Each row below holds a small network's activations on one input, seen along a few directions.
In each table, some parts of the input vary, and every possible input appears once, in random order.
A made-up example of a description, with smaller parts first: one of 8 places around a ring, together with either a single point or (one of 2 separate values, together with one of 4 places along a line) or one of 11 places along a line.
Shared parts are said once, and a part with two or three values counts as separate values.

Other details of the inputs shift rows strongly along two fixed directions, in all tables alike. That doesn't count.

Rows:
row 1:   2 -35 -27  15   3  38 -21  21  23  16   0
row 2:  -4  69  22 -59  -9 -67  38  12 -33 -16  15
row 3:  17 -15   5  -4  -2  37 -13  23  10   2  -6
row 4:  -2  17  10  23  11  47  26  15 -22  -9 -11
row 5: -22  -9  -8  51 -20  -4   0 -34  14  14   3
row 6:  34  -4   5 -17  26  19 -14  19 -15   8   5
row 7: -29 -12 -12  -3 -25 -38  -2 -20  29  -7  -2
row 8:   8 -39 -24  21   8  45 -24  19  18  18  -2
row 9: -43 -26 -31  28 -12 -69  -8 -68  30   4   8
row 10: -18 -21  -1  27 -16 -28 -12 -48  25   0  -4
row 11:   2  -5   9   8  18  45  10  13 -14 -24 -23
row 12:  18 -28   0  13  -1  48 -23  17  15   9  -8
row 13: -29 -11 -17  20  17 -25  12 -46  -5 -15  -8
row 14:  26  67  24 -84   3  -4  32  81 -37 -11  12
row 15:  14 -14   0 -12  -2  38 -14  32   9  -2  -7
row 16: -15  14   8  27 -15 -33  10 -43  -5   4   7
row 17:  39  15  14 -46  28  13  -4  40 -29   0   6
row 18:   2   2  -9  18 -12  48   0  35  10  14   0
row 19: -27  -4 -11  46 -26 -15   4 -33  19  12   2
row 20:  32 -10   7  -7  26  18 -18   6 -14  10   3
row 21:   -5   48   36  -63    1 -113   20  -41  -27  -27   10
Description of these inputs: one of 3 separate values, together with either a single point or one of 6 places along a line.
- Changing only the choice among 3 separate values turns row 6 into row 10. The same change can be made to row 1. Which row results? => row 7

Rows:
row 22:  -4 -21 -24  53  -7  20  -4 -15  22   2   1
row 23:  44   7  17 -31  28  56  -2  39 -19 -20 -14
row 24: -28  13   8 -23   8 -55  17 -23 -11 -16  -5
row 25:  48  16  21 -13  15  42  -6  48 -29  10   8
row 26:  35   5  26 -11   5  42 -13  43 -18   1  -4
row 27:  -7 -30   1  43 -13  20 -18 -22  29  15 -10
row 28:  14  20   4 -31   8  31  15  47 -26  11   2
row 29:  30  24  16 -12   3  38  -5  48 -20  12  10
row 30: -16 -21  -3  45 -26  20 -19 -10  27  15  -3
row 31:  32  15   4 -14  19  40  11  36  -8  -1   0
row 32:  49  -2 -10 -76  27  -5 -35  52  -5  12  16
row 33: -17  22  12 -29   7 -57  16  -6 -26 -24   0
row 34: -16 -24  -6  39 -32  21 -13 -11  31  21  -7
row 35:   1  18  -2 -14  11 -45  18 -41  -9 -20   5
row 36:  32  12  11 -19  11  43   2  50 -14 -18  -8
row 37:   0  25  16 -14  -1 -47  10 -23  -8   4  10
row 38: -16 -12 -25  48 -14  26  -1  -8  28   7   5
row 39:  -9  13   3 -20  23 -50  12 -35 -28 -12   5
row 40: -22 -52 -15  48  11  26 -22 -38  16   0 -18
row 41: -17 -32 -20  47   7  21  -6 -20  16  17  -6
row 42:  13  16  16 -31  13  41   5  60 -29  -5  -5
row 43:   -8  -15   -4  -69   -6 -101  -16  -20   23  -11   18
row 44:  23   8   9 -17  12  43   3  37  -2 -10 -11
row 45:  -9 -17 -13  41 -24  21  -8 -12  24  28   1
row 46: -22  28 -10 -15 -19 -44  30 -16   4  -7  10
row 47: -28 -29 -25  43 -30  28  -1 -15  40   7 -11
row 48: -27 -32 -18  33 -19  30  -3  -3  19  14 -13
row 49:   5  16  16 -15   6 -55   5 -46 -20  -2  11
row 50:  -4 -43   0  46  -7  20 -26 -46  20  10 -11
row 51: -21  19  -3  -7   6 -65  16 -25 -20 -10   9
row 52: -29  25  -1 -11 -20 -49  19 -16   8 -22   4
row 53: -26  30  -2 -16  -3 -55  21 -10 -18  -6  13
- Changing only one part turns row 36 into row 22. The same change can be made to row 48. Which row results? => row 28
- What is each input in this table made of? => one of 2 separate values, together with either a single point or (one of 3 separate values, together with one of 5 places along a line)
- Change only the choice among 2 separate values in row 41. List by row number the other rows that result. => row 24
- Change only the choice among 3 separate values in row 48. List by row number the other rows that result. => row 34, row 47
- Change only the place on the line of 5 in row 27. List by row number the other rows that result. => row 26, row 30, row 34, row 50

Rows:
row 54: -26 -17 -12  19 -16 -29  -1 -46  29  -8  -8
row 55: -10 -17 -11  37 -15 -32  -8 -49  21  10  10
row 56:  19 -17   5  16 -11  45 -19  18  17   8  -2
row 57: -15 -18 -16  25   0 -28  -4 -52  15   1   1
row 58: -37 -15 -21  26 -22 -31  -2 -29  23  16   5
row 59:  -8   9   3  56  -8  67  21  11  -8   2 -13
row 60:   -9   70   15  -77  -10 -107   31    0  -25  -21   24
row 61:   26   65   21 -103   18  -36   35   51  -45  -25   14
row 62:   7  -1   9  -2   8  -4  -5  -5 -14  12   5
row 63:   9 -17   9   9  -3  38 -15  20   6  14 -11
row 64:  37 -14  14 -17  22  78 -16  59 -17  -6 -16
row 65:  29  -9  -1 -15  26  69  -5  68 -11   1  -7
row 66: -22 -20 -15  26  11 -29 -10 -47   7  -5  -3
- What is each input in this table made of? => either a single point or (one of 3 separate values, together with one of 4 places along a line)
